Each row below holds a small network's activations on one input, seen along a few directions.
In each table, some parts of the input vary, and every possible input appears once, in random order.
Descriptions start from the smaller parts, as in this example, which fits no table here: one of 3 separate values, together with either a single point or one of 11 places along a line or (one of 4 places along a line, together with one of 8 places around a ring).
Shared parts are said once, and a part with two or three values counts as separate values.

Rows:
r1: [+1.44,-0.29,-4.25,+0.31,-0.99,+3.07,+1.01,-0.49,-0.22,-0.54,+0.24,+2.86]
r2: [-6.42,-2.00,+5.12,-4.02,-3.36,-2.71,+0.49,+1.02,-0.56,+5.32,+4.48,-1.41]
r3: [+1.80,+1.33,+0.89,+0.33,-0.38,-1.93,+1.85,+2.73,-0.39,+0.40,-3.13,-1.70]
r4: [+1.36,-0.01,-0.42,-2.32,-0.89,-1.40,+0.83,+0.84,+1.70,-3.16,-2.96,-1.19]
r5: [+1.76,+2.07,+0.56,+1.13,-0.44,-0.03,+1.65,+0.72,-0.10,+1.06,-3.25,-1.23]
r6: [-3.44,+2.78,+0.23,+2.43,-0.48,-1.43,-6.14,-0.38,+0.25,+2.35,-0.19,-1.03]
r7: [+3.38,+1.27,-0.37,+1.05,+0.25,+1.20,+0.32,-0.83,+0.40,+3.02,-0.69,+1.08]
r8: [+0.67,+0.50,+1.49,+2.74,+3.69,-0.15,+2.61,-0.50,+0.20,-0.37,-2.13,-1.49]
r9: [+0.72,-0.22,+1.80,+1.95,+3.74,-2.03,+2.81,+1.51,-0.08,-1.04,-1.99,-1.99]
r10: [+3.24,+1.11,-0.44,-0.70,-0.45,+1.97,-0.74,-1.35,+0.74,-0.91,+1.42,+2.67]
r11: [+2.48,-1.92,-3.49,-0.32,-1.31,+2.63,-0.91,-0.66,-2.01,-1.67,+1.23,+1.51]
r12: [+2.94,-0.67,+1.03,+2.78,+3.92,+0.37,+0.56,-2.34,-0.09,+1.06,+1.99,+0.97]
r13: [+1.10,-1.75,+1.10,+1.26,+3.45,-2.94,+2.16,-0.14,+0.87,-1.13,-2.31,-3.00]
r14: [+4.05,+0.87,+0.14,+1.23,-0.27,+0.52,-0.40,-1.15,-0.35,+2.46,+0.92,+1.21]
r15: [+2.17,-0.22,+0.17,-0.35,-0.67,-2.85,+1.18,+1.07,+0.59,+0.31,-3.45,-2.70]
r16: [+2.13,-0.72,-3.72,+0.50,-1.52,+2.40,+0.31,-0.79,-0.95,-1.10,+1.87,+2.98]
r17: [+3.59,-0.10,-0.24,-1.52,-0.25,+2.20,-1.97,-1.23,-0.33,-1.49,+0.79,+1.17]
r18: [-7.53,-3.52,+5.98,-2.49,+0.88,-2.87,+1.46,-0.25,-0.42,+3.88,+5.52,-1.67]
r19: [-8.34,-3.74,+1.39,-4.67,-4.77,-0.70,+1.28,+1.52,-0.99,+1.70,+5.47,+0.42]
r20: [+2.56,+1.54,-0.96,-0.90,+0.08,+2.66,-0.04,-1.06,+1.49,-0.36,-0.20,+2.54]
r21: [-0.16,-0.27,-3.00,-0.48,-1.62,-0.05,+2.58,+3.01,-0.99,-3.22,-2.22,+0.15]
r22: [+0.93,+2.35,-0.04,-0.85,-0.62,+1.42,+1.30,+0.46,+1.00,-2.35,-2.75,+0.25]
r23: [+0.97,+1.56,+0.29,-1.66,-0.57,-0.46,+1.50,+2.48,+0.72,-3.05,-2.63,-0.20]
r24: [-4.59,+1.14,+1.21,+4.03,+3.66,-1.61,-5.21,-1.56,+0.46,+0.97,+0.80,-1.14]
r25: [-5.33,+1.36,-3.72,+1.76,-1.69,+0.53,-5.44,-0.04,-0.32,-1.18,+0.74,+0.73]
r26: [-7.19,-1.79,+4.54,-5.86,-3.60,-1.17,+0.15,+0.91,+0.63,+1.86,+4.95,+0.08]
r27: [+2.28,-0.29,+0.53,+2.63,+4.43,+1.06,+1.27,-2.03,+0.68,+1.61,+0.39,+0.86]
r28: [-0.20,+0.53,-3.34,+0.35,-1.67,+1.83,+2.36,+1.01,-0.72,-2.51,-2.33,+0.59]
r29: [-4.26,+3.14,-0.42,+0.47,-0.65,+0.09,-6.44,-0.60,+1.36,-0.99,+0.33,+0.35]
r30: [+4.39,-0.33,+0.36,+0.41,-0.06,+0.76,-1.63,-1.03,-1.42,+1.90,+0.30,-0.29]
r31: [+3.28,-1.88,+1.26,+1.95,+4.10,+0.61,-0.66,-2.23,-1.17,+0.49,+1.36,-0.53]
r32: [+0.23,-1.83,-3.69,-1.16,-1.94,-1.00,+1.92,+1.37,+0.01,-3.33,-2.55,-0.84]
The inputs of r29 and r25 match in every part but one. If r20 is changed in the same way as r29 into r25, which row does it become?
> r1
What is each input in this table made of?
> one of 4 places along a line, together with either one of 2 separate values or one of 6 places along a line
Change only the choice among 2 separate values in r19. List by row number the other rows that result.
> r25
Start at r30 and move only the place on the line of 6, one step at a time. The first step leads to r14. Which rows follow, in order?
> r7, r5, r3, r15
Change only the place on the line of 4 in r18. List by row number the other rows that result.
> r2, r19, r26

Rows:
r33: [+8.79,-1.36,+1.09,+1.43,+4.93,+2.18,+4.18,-2.82,+0.22,+0.64,+0.06,+1.36]
r34: [-3.39,-2.56,+5.10,-1.12,+1.30,-5.23,+4.62,+2.36,-0.31,+2.06,-1.29,-5.00]
r35: [+0.95,+2.90,-4.95,+4.86,+1.91,+2.39,-5.71,-1.50,-0.13,-2.92,-2.06,+1.29]
r36: [+6.49,+1.34,-2.32,+3.18,+1.45,+4.12,-3.52,-3.91,-0.73,+2.07,+1.44,+3.05]
r37: [-0.18,-3.78,+6.64,-1.97,+2.79,-0.97,+3.19,-1.59,-0.52,+3.95,+5.63,-0.32]
r38: [+1.93,+4.76,-2.03,+2.93,+1.33,-1.11,-2.06,+1.69,+1.39,-4.06,-7.07,-1.81]
r39: [-2.76,-0.77,+2.76,-0.16,-0.47,+0.76,-4.12,-2.54,-0.81,+5.89,+7.03,+2.04]
r40: [-5.71,-2.58,-1.67,-7.92,-8.76,+1.64,+3.18,+3.08,-0.96,-1.50,+3.20,+2.12]
r41: [+5.74,+0.31,-0.20,+2.85,+3.34,-2.15,+5.76,+1.87,+0.18,-1.47,-6.33,-2.81]
r42: [-7.48,+1.93,+2.90,-0.81,-0.78,-4.23,-2.81,+1.98,+1.87,-0.11,-2.14,-3.62]
r43: [+4.14,-0.86,-7.20,-4.71,-6.85,+3.65,+3.36,+2.37,-0.57,-5.59,-1.69,+3.60]
r44: [-8.53,+0.66,-0.12,+1.45,-0.19,-1.04,-6.07,-0.99,+0.36,+1.05,+3.24,+0.09]
The inputs of r33 and r37 match in every part but one. If r36 is changed in the same way as r33 into r37, which row does it become?
> r39
What is each input in this table made of?
> one of 2 separate values, together with either a single point or one of 5 places around a ring
